Each row below holds a small network's activations on one input, seen along a few directions.
In each table, some parts of the input vary, and every possible input appears once, in random order.
A made-up example of a description, with smaller parts first: one of 2 separate values, together with either a single point or one of 9 places around a ring or (one of 4 places along a line, together with one of 8 places around a ring).
Shared parts are said once, and a part with two or three values counts as separate values.
In the rows, 128 means zero.

Other details of the inputs vary at random and push rows far along two fixed directions, the same in every table; ignore that.

Table:
R1: [127 137 150 119 151 144 111 109 130 135 127]
R2: [165 188 182 159 120 157 137  46 189  90 138]
R3: [ 87 151  75 136 175  85 181 145  81  74 137]
R4: [137  89 125 117 116 157  87 152 111 176 129]
R5: [157 177 162 169  79 150 150  86 219  89 122]
R6: [159 151 152 102 115 119 101 124 115 146  96]
R7: [126  94 147  99 150 158  99 127 107 183 139]
R8: [153 171 168 165 129 155 168  56 208 105 144]
R9: [153 109 156  87 112 127  81 137  98 194 108]
R10: [157 152 145 101 106 119 106 119 108 146 106]
R11: [131 140 106 138 129  92 128 151  96  79 138]
R12: [129 145 108 130 134  99 122 153 105  79 126]
R13: [107  57 113 125 130 150 115 143 137 185 134]
R14: [104  65 114 117 126 158 124 146 136 179 137]
R15: [119 114 130 151  95 130 130 139 141 131 127]
R16: [ 86 147  71 136 120  67 162 174  90  68 134]
R17: [ 93 149  83 134 183  81 178 149  88  70 131]
R18: [114  68 118 120 134 158 123 148 144 176 128]
Description of these inputs: one of 3 separate values, together with either a single point or one of 5 places around a ring.
Q: Changing only the choice among 3 separate values turns R13 into R14. The same change can be made to R11. Which row results?
A: R4
Q: List by row number the other rows that have the choice among 3 separate values in common with R12.
A: R1, R5, R6, R17, R18

Table:
R19: [194 189 196 145  81 189 117  47 185 116 135]
R20: [129  86 144 105 156 146  94 162 120 199 110]
R21: [ 98 164  84 140 156  88 196 138 105  67 137]
R22: [106  67 125  97 158 147 107 145 125 203 117]
R23: [ 95 108 122 112 152 126 134 138 122 155 118]
R24: [138 182 100 117 114  57 146 142  87  56 126]
R25: [101  67 130 129 131 169 117 138 111 189 154]
R26: [127 131 128 104  95 115 108 144  89 154 118]
R27: [115 184 106 122 134  77 137 131  61  62 140]
R28: [141  68 129 116 151 153  69 160 112 178 123]
R29: [136 182 105 119 142  71 138 127  75  48 143]
R30: [127 164 123 149 141 127 125 139 118  83 135]
R31: [139 115 129  98 104 101  99 142  93 154 119]
R32: [206 161 177 133  66 156 112  68 193 126 110]
R33: [135 154 105 130 153 114 159 111 156  78 113]
R34: [122  49 107 103 155 163  85 155 118 182 130]
R35: [131 147 123 142 151 114 118 142 117  86 139]
R36: [116  77 142 119 114 138  82 170 115 198 114]
R37: [124  87  92 114 126 126 116 160 132 138 115]
R38: [117  94 127 122 136 183 105 137 135 167 138]
R39: [ 94 105 105 123 115 134 123 159 120 151 122]
R40: [100 156  74 151 120  84 186 153 108  58 143]
R41: [151 176 185 159 103 192 153  50 227 128 117]
R42: [ 86 154  90 139 155  86 152 137  97  52 146]
R43: [157 150 191 182  92 187 152  39 215 112 158]
R44: [139 107 144  79 131 150  99 142  93 207 109]
R45: [168 151 182 160 110 180 168  52 225 129 136]
R46: [137 159 123 147 117 101 132 146 140  82 121]
R47: [132 131 102 137 153 107 173 114 140  93 128]
R48: [117  67 116 107 121 153 102 164 136 188 124]
R49: [123 110 129  95 104 101 100 152  79 164 118]
R50: [114 181  91 147 124  78 148 169 104  54 119]
R51: [100 176 103 151 150  86 137 151  86  54 137]
R52: [121 160 138 154 139 110 124 124 121  80 136]
R53: [162 165 188 170  71 177 117  88 207 135 115]
R54: [141 136 126 102  96 122 111 147  96 148 117]
R55: [109 126 113 115 149 146 141 140 133 145 116]
R56: [120  88 131 104 153 157 120 139 143 184 119]
R57: [134 173 138 143 149  96 142 116 141  85 114]
R58: [102  72 127 115 113 148 104 153 132 188 122]
R59: [107 145  77 147 127  72 182 150 113  56 147]
R60: [118  96 155 115 146 141  99 147 120 195 109]
R61: [103  85 101 114 126 118 114 161 120 153 124]
R62: [105  54 121 107 152 159  85 148 114 191 139]
R63: [ 85 146  92 137 160  69 188 136  95  79 139]
R64: [133 123 100 149 144 118 155 114 132  76 152]
R65: [174 182 193 158 108 186 132  74 213 132 109]
R66: [101  64 121 126 104 154 124 156 120 201 136]
R67: [131 117  90 144 118 102 160 135 138  90 133]
R68: [142 127 135  86 142 112 115 135  92 159 116]
R69: [135 167  86 146 131  64 142 158 115  41 112]
R70: [109  75 112 109 114 167 105 169 131 193 120]
R71: [115  86 114 131 146 139 134 139 115 138 160]
R72: [113  67 123 125 135 177 118 143 116 186 154]
R73: [205 172 187 124 101 160 125  50 192 131 105]
R74: [162 135 180 173 102 183 143  46 211 119 158]
R75: [100 151 111 144 138 131 142 123 126  86 143]
R76: [195 170 188 159 113 172 128  63 225 117 102]
R77: [ 89 166  92 145 151  81 195 131 102  69 138]
R78: [149 131 175 169  71 170 151  71 209 139 140]
R79: [124 136 137  92 130 118 117 134  83 166 113]
R80: [115 136 106 134 150 125 137 130 131  83 146]
R81: [ 95 144  86 136 165  65 186 133 100  72 139]
R82: [128 121 142 104 127 117  96 127  78 146 137]
R83: [119 100 128 126 152 122  88 155  99 145 134]
R84: [123  67 134 114 121 134  75 173 115 201 114]
R85: [118 177 134 144 143 110 146 129 127  97 112]
R86: [190 181 202 129  96 155 127  40 191 134 113]
R87: [106  74 105 126 120 115 133 153 115 158 140]
R88: [125 127 143  90 136 107 114 130  84 165 113]
R89: [137 115 134 100 134 114  91 127  80 145 137]
R90: [163 159 121 118 131 102 118 108 104  77 131]
Q: What is each input in this table made of?
A: one of 3 separate values, together with one of 4 places along a line, together with either a single point or one of 5 places around a ring
Q: Changing only the place on the line of 4 turns R26 into R66. The same change can be made to R90. Which row results?
A: R64
Q: Changing only the place on the line of 4 turns R51 into R27. The same change can be made to R35. Which row results?
A: R29
Q: Which other rows does R79 become when the place on the ring of 5 takes its other values? List them by row number.
A: R44, R68, R86, R88
Q: Which other rows does R25 become when the place on the ring of 5 takes its other values? List them by row number.
A: R43, R71, R72, R74
Q: List by row number the other rows that have the place on the line of 4 and the choice among 3 separate values in common with R61.
A: R37, R39, R48, R58, R70
Q: Which other rows does R44 become when the place on the line of 4 takes its other values? List them by row number.
A: R21, R55, R65
Q: Which other rows does R31 become when the choice among 3 separate values takes its other values? List them by row number.
A: R86, R89
